A small network was shown many inputs. Here are its activations along a few directions, one row for each input.
In each table, some parts of the input vary, and every possible input appears once, in random order.
Descriptions start from the smaller parts, as in this example, which fits no table here: one of 8 places around a ring, together with either a single point or one of 9 places around a ring or (one of 2 separate values, together with one of 6 places along a line).
Shared parts are said once, and a part with two or three values counts as separate values.

Other details of the inputs vary at random and push rows far along two fixed directions, the same in every table; ignore that.

Table:
row 1: 32,18,25,-43,-16,-45,-26,26,15,6,-29,-19,-22
row 2: -51,-9,3,54,-13,54,46,-6,-25,37,6,-20,17
row 3: 36,10,9,-42,-23,-36,-36,31,29,5,-25,-15,-16
row 4: 27,19,21,-34,-28,-61,-20,7,2,-1,4,-27,-25
row 5: 25,2,-59,-30,65,-21,-27,-13,-18,-75,-31,78,-36
row 6: 39,28,51,-22,-77,-51,-4,23,46,42,25,-92,-21
row 7: 5,8,-28,-42,54,-2,-50,-24,-37,-72,-46,92,-22
row 8: 15,3,-22,-11,30,13,-12,-6,-13,-29,-39,25,-18
row 9: 3,10,-39,-35,56,-18,-42,-25,-47,-80,-35,79,-33
row 10: 23,27,59,-26,-83,-44,-27,24,22,51,-1,-92,-3
row 11: 7,-4,-16,-22,27,6,-6,5,1,-32,-25,46,16
row 12: -28,-24,-26,40,16,31,48,-7,13,9,9,17,23
row 13: -37,-20,-13,44,-3,54,60,7,15,46,11,-15,36
row 14: 30,38,33,-22,-87,-40,-31,26,48,41,23,-92,-1
row 15: 23,23,18,-36,-32,-48,-35,0,-2,0,-7,-35,-21
row 16: -33,-40,19,69,34,46,31,1,-9,35,68,-43,25
row 17: -33,-21,-10,57,16,30,65,-5,-8,27,1,-1,1
row 18: 30,30,41,-30,-79,-55,-11,22,58,39,37,-84,6
row 19: -52,-24,11,58,-15,40,60,-12,-2,42,27,0,14
row 20: -37,-6,-34,42,9,51,47,-21,0,17,18,-11,25
row 21: 39,-20,52,-26,15,-53,-74,26,22,-13,24,-26,-5
row 22: -32,-7,-18,51,18,32,68,-12,-17,21,16,-9,-5
row 23: 39,11,24,-41,-23,-33,-24,27,25,8,-25,-23,-22
row 24: -33,-24,-11,50,6,41,58,-7,9,12,17,11,35
row 25: -25,-22,-30,51,12,33,44,5,7,11,7,16,13
row 26: -54,-4,0,49,-16,53,47,-27,-16,36,29,-16,12
row 27: 29,19,26,-47,-39,-23,-46,10,13,-7,-5,-19,10
row 28: 7,7,-32,-39,57,-23,-32,-28,-33,-77,-19,96,-35
row 29: -30,-13,-29,50,7,61,40,-4,-6,27,-8,-12,14
row 30: -37,-5,7,49,-16,59,41,-23,-20,45,15,-7,34
row 31: 36,16,7,-40,-25,-35,-39,36,30,0,-19,-9,-7
row 32: 29,-12,-39,-28,69,-22,-22,-10,-14,-74,-48,86,-38
row 33: -41,-24,-6,45,11,21,45,-6,-20,9,6,22,2
row 34: 13,7,-29,-10,30,4,-8,-18,-14,-34,-23,20,-26
row 35: 24,-13,-51,-25,64,-23,-30,-5,-8,-71,-45,88,-30
row 36: -38,-30,-8,54,10,25,60,-8,-18,28,5,3,6
row 37: -25,-7,-22,35,14,35,51,-15,-3,-4,24,12,26
row 38: 9,9,-36,-7,23,13,-23,4,-6,-29,-30,31,-1
row 39: 3,3,-24,-21,19,8,-18,-21,-19,-41,-1,34,3
row 40: -52,-21,6,50,-8,47,58,7,-18,45,8,-10,15
row 41: 24,8,-61,-28,62,-20,-29,-7,-16,-79,-24,82,-26
row 42: 6,-16,-13,-14,21,-6,-6,-6,-5,-37,-4,52,5
row 43: 28,33,16,-34,-25,-44,-30,3,9,-2,-11,-39,-27
row 44: 31,27,30,-37,-36,-51,-30,-7,8,1,20,-4,-9
row 45: 21,7,-62,-31,62,-9,-41,-20,-22,-74,-42,69,-32
row 46: 28,36,57,-24,-77,-40,-22,28,32,50,-4,-96,-8
row 47: -37,-8,-17,47,-7,61,48,-6,7,38,9,-26,38
row 48: 28,19,72,-23,-89,-58,-20,15,41,53,29,-56,7
row 49: 32,17,35,-50,-30,-42,-43,8,9,6,-10,10,-1
row 50: 16,15,39,-47,-35,-37,-37,16,15,8,-9,-2,-13
row 51: -36,-2,-10,42,0,47,37,-37,-27,24,23,9,21
row 52: 8,-37,12,-3,73,9,-44,16,-15,-22,4,23,6
row 53: -37,-16,-6,48,-11,47,65,-13,-7,28,47,-15,28
row 54: -33,-7,-15,42,5,62,42,-11,-5,13,2,-2,42
row 55: -32,-24,-12,32,20,33,45,1,-27,24,-13,12,6
row 56: -38,-27,1,40,-10,60,57,4,-4,42,21,-8,38
row 57: 16,30,61,-23,-86,-61,-13,23,26,40,35,-80,-14
row 58: 18,12,-48,-40,58,-7,-38,-26,-20,-87,-31,77,-3
row 59: 39,-3,48,-33,14,-30,-88,23,9,-11,11,-39,2
row 60: 35,0,40,-31,13,-37,-81,11,8,-15,28,-44,-5
Each input here is: one of 5 places around a ring, together with either a single point or one of 11 places around a ring.
The inputs of row 18 and row 47 match in every part but the place on the ring of 5. If row 44 is changed in the same way as row 18 into row 47, which row does it become?
> row 30
The inputs of row 6 and row 34 match in every part but the place on the ring of 5. If row 57 is changed in the same way as row 6 into row 34, which row does it become?
> row 9
List by row number the other rows that have the place on the ring of 5 in common with row 42.
> row 12, row 17, row 19, row 21, row 24, row 25, row 32, row 33, row 35, row 36, row 48
Start at row 3 and move only the place on the ring of 5, one step at a time. The first step leads to row 29. Which rows follow, in order?
> row 45, row 5, row 35
Which other rows does row 21 become when the place on the ring of 5 takes its other values? List them by row number.
> row 16, row 52, row 59, row 60
Which other rows does row 11 become when the place on the ring of 11 takes its other values? List them by row number.
> row 1, row 3, row 13, row 23, row 31, row 40, row 49, row 50, row 55, row 56

Table:
row 61: -31,6,-20,50,-14,62,52,-39,-23,31,2,8,25
row 62: -4,-22,53,36,-42,9,21,24,37,58,59,-61,10
row 63: 30,24,-32,-48,-6,-45,-46,26,4,-34,-52,22,-30
row 64: -6,-4,-48,13,31,5,38,-2,-15,1,-22,29,-18
row 65: -19,-8,-55,-1,28,11,22,-3,-12,-23,-25,76,12
row 66: 24,15,-13,-59,-7,-40,-40,-2,21,-40,-28,66,-22
row 67: 3,18,-1,17,-25,-15,28,-8,28,19,43,-73,-5
row 68: 51,31,-27,-78,5,-27,-59,-12,5,-57,-45,66,-31
row 69: -21,32,30,4,-72,23,37,-10,-9,53,20,-54,17
row 70: -17,-16,-11,33,27,71,14,-14,-6,14,22,12,21
row 71: 9,-39,-15,-1,86,10,-5,4,-19,-59,-22,63,4
row 72: 34,31,11,-50,-55,-49,-51,24,36,-4,-31,-18,-41
row 73: -24,-14,-36,46,21,24,56,-21,-2,-23,40,5,13
row 74: 50,-1,33,-41,-14,-67,-53,43,25,-8,16,-21,-6
row 75: -25,8,41,18,-64,-7,55,4,-4,45,32,-44,0
row 76: 30,29,35,-35,-73,-41,-22,38,44,26,-38,-72,-10
row 77: -33,-15,-18,25,5,40,58,-4,6,11,-22,26,32
row 78: 25,8,57,-31,-40,-57,-67,4,26,11,21,-26,13
row 79: 28,11,49,-22,-53,-32,-63,39,45,28,14,-71,-18
row 80: 34,28,-30,-66,18,-61,-59,-15,17,-87,-4,46,-6
row 81: -2,-9,35,38,-33,1,27,34,27,84,47,-98,12
row 82: -13,11,-33,-15,53,-6,17,-30,-53,-41,-29,64,-40
row 83: -41,-38,12,47,21,55,42,7,10,30,14,-10,52
row 84: -21,-7,49,53,-58,13,-3,12,15,72,34,-97,17
row 85: -23,-18,-22,45,23,70,31,3,-15,30,23,-9,42
row 86: 42,42,19,-49,-83,-36,-22,26,35,37,-5,-56,8
row 87: -19,7,-55,24,26,21,9,-16,-6,-43,3,2,-3
row 88: 38,10,34,-54,-27,-63,-69,39,36,1,11,-18,13
row 89: -18,-27,-20,7,57,28,-15,-10,-4,-31,6,72,8
row 90: -3,-7,32,23,-53,2,61,22,31,47,4,-52,17
row 91: -3,5,50,31,-53,26,-2,-8,11,65,43,-77,37
row 92: -14,-22,-6,28,38,70,23,-4,-10,9,-4,-5,42
row 93: -20,-30,-2,5,63,9,2,-15,-51,-44,14,55,-7
row 94: 28,7,23,-54,35,-53,-58,-4,-27,-36,-2,7,-38
row 95: -50,-3,-13,74,-29,49,54,-17,-13,47,-3,-24,8
row 96: -5,-7,-47,7,45,16,28,-21,-12,-19,-25,59,-38
row 97: 49,27,-14,-69,5,-20,-37,-1,6,-45,-61,33,-4
row 98: 11,18,63,-35,-55,-44,-59,27,5,20,15,-80,-14
row 99: 49,4,57,-37,-16,-51,-39,34,37,22,-2,-75,-10
row 100: 38,9,-11,-43,-13,-59,-16,23,11,-26,-20,29,-20
row 101: 19,6,19,-76,32,-56,-82,-5,-23,-66,-9,56,-11
row 102: -43,-13,5,34,17,70,31,-24,-44,20,31,-9,31
row 103: 43,18,0,-49,9,-48,-14,9,14,-22,-51,3,-30
row 104: -29,-30,1,69,39,39,34,-26,-25,34,28,-12,4
row 105: -6,-17,-30,10,20,12,32,-10,-4,-24,-9,64,-21
row 106: -36,24,26,20,-68,8,31,8,-6,50,6,-63,-6
row 107: -34,-6,-18,64,7,33,66,-33,-22,38,3,0,-6
row 108: -22,-1,-26,12,13,7,12,-33,-19,-18,-17,69,8
row 109: -8,-11,-28,22,30,1,24,-30,-30,-33,-15,72,-12
row 110: -2,-28,-31,1,79,26,-29,9,-21,-53,-49,42,-3
row 111: 46,0,54,-32,-20,-69,-64,8,13,-12,19,-17,-12
row 112: -32,-28,-33,50,37,48,13,20,-17,12,2,-3,13
row 113: -37,6,-19,-8,14,9,22,-25,-36,-25,-12,65,2
row 114: 8,19,-65,-13,50,24,-7,-39,-18,-73,-1,47,8
row 115: -27,-32,-6,59,40,53,41,-7,-3,34,31,-8,-5
What is each input in this table made of?
> one of 5 places around a ring, together with either a single point or (one of 2 separate values, together with one of 5 places along a line)
The inputs of row 93 and row 98 match in every part but the place on the ring of 5. If row 74 is changed in the same way as row 93 into row 98, which row does it become?
> row 112
The inputs of row 70 and row 79 match in every part but the place on the ring of 5. If row 91 is changed in the same way as row 70 into row 79, which row does it become?
> row 84
Start at row 82 and move only the place on the line of 5, one step at a time. The first step leads to row 107. Which rows follow, in order?
> row 96, row 64, row 103

Table:
row 116: -4,-12,30,49,-45,16,15,18,39,72,44,-73,21
row 117: -29,-11,-26,22,18,26,36,-14,-14,-5,-6,48,5
row 118: 28,23,6,-32,-41,-26,-18,11,29,1,-3,-23,6
row 119: -1,-17,-16,-10,37,10,-25,9,-6,-30,5,26,-4
row 120: -11,-3,-38,11,20,17,31,-14,-5,-22,-3,41,3
row 121: 5,10,-1,-20,11,-4,-30,-15,-7,-26,0,16,6
row 122: 25,16,9,-41,-19,-30,-38,10,12,-6,-30,-4,-12
row 123: -10,-24,-19,11,54,22,8,9,-19,-13,-6,29,21
row 124: 3,-2,-12,-9,24,12,-16,-7,-22,-25,-25,29,-4
row 125: 18,15,12,-23,3,-26,-35,0,-4,-10,0,-16,-20
row 126: -12,9,25,8,-59,5,16,11,26,49,10,-43,20
row 127: 26,20,24,-34,-33,-42,-29,20,19,11,-18,-27,-25
row 128: 36,24,18,-37,-43,-58,-16,14,30,2,1,-35,-20
row 129: 19,7,16,-25,-13,-37,-20,2,-6,-8,-3,2,-19
row 130: -40,-8,10,50,-16,40,49,-16,-5,39,45,-27,26
row 131: 13,5,-3,-25,0,-34,-11,0,-2,-14,-19,23,-23
row 132: -38,-13,-4,52,6,58,39,-17,-16,31,20,-28,24
row 133: 26,15,17,-35,-8,-49,-37,-5,-1,-15,9,-10,-20
row 134: 24,13,-18,-27,3,-12,-19,2,8,-25,-26,5,-7
row 135: -23,-17,44,47,-46,-1,29,21,28,54,41,-81,19
row 136: -9,-2,-13,-1,18,19,-4,-11,-19,-20,-12,39,10
row 137: -16,-9,-20,19,38,25,12,-8,-32,-12,-15,31,-12
row 138: -1,4,-33,7,31,9,14,-2,-7,-22,-21,20,-16
row 139: 9,-26,4,1,50,13,4,-3,-3,-17,-3,33,4
row 140: -39,-16,-12,42,12,45,46,-18,-22,10,14,26,15
What is each input in this table made of?
> either one of 5 separate values or (one of 4 places along a line, together with one of 5 places around a ring)
Which other rows does row 140 become when the place on the line of 4 takes its other values? List them by row number.
> row 117, row 120, row 130
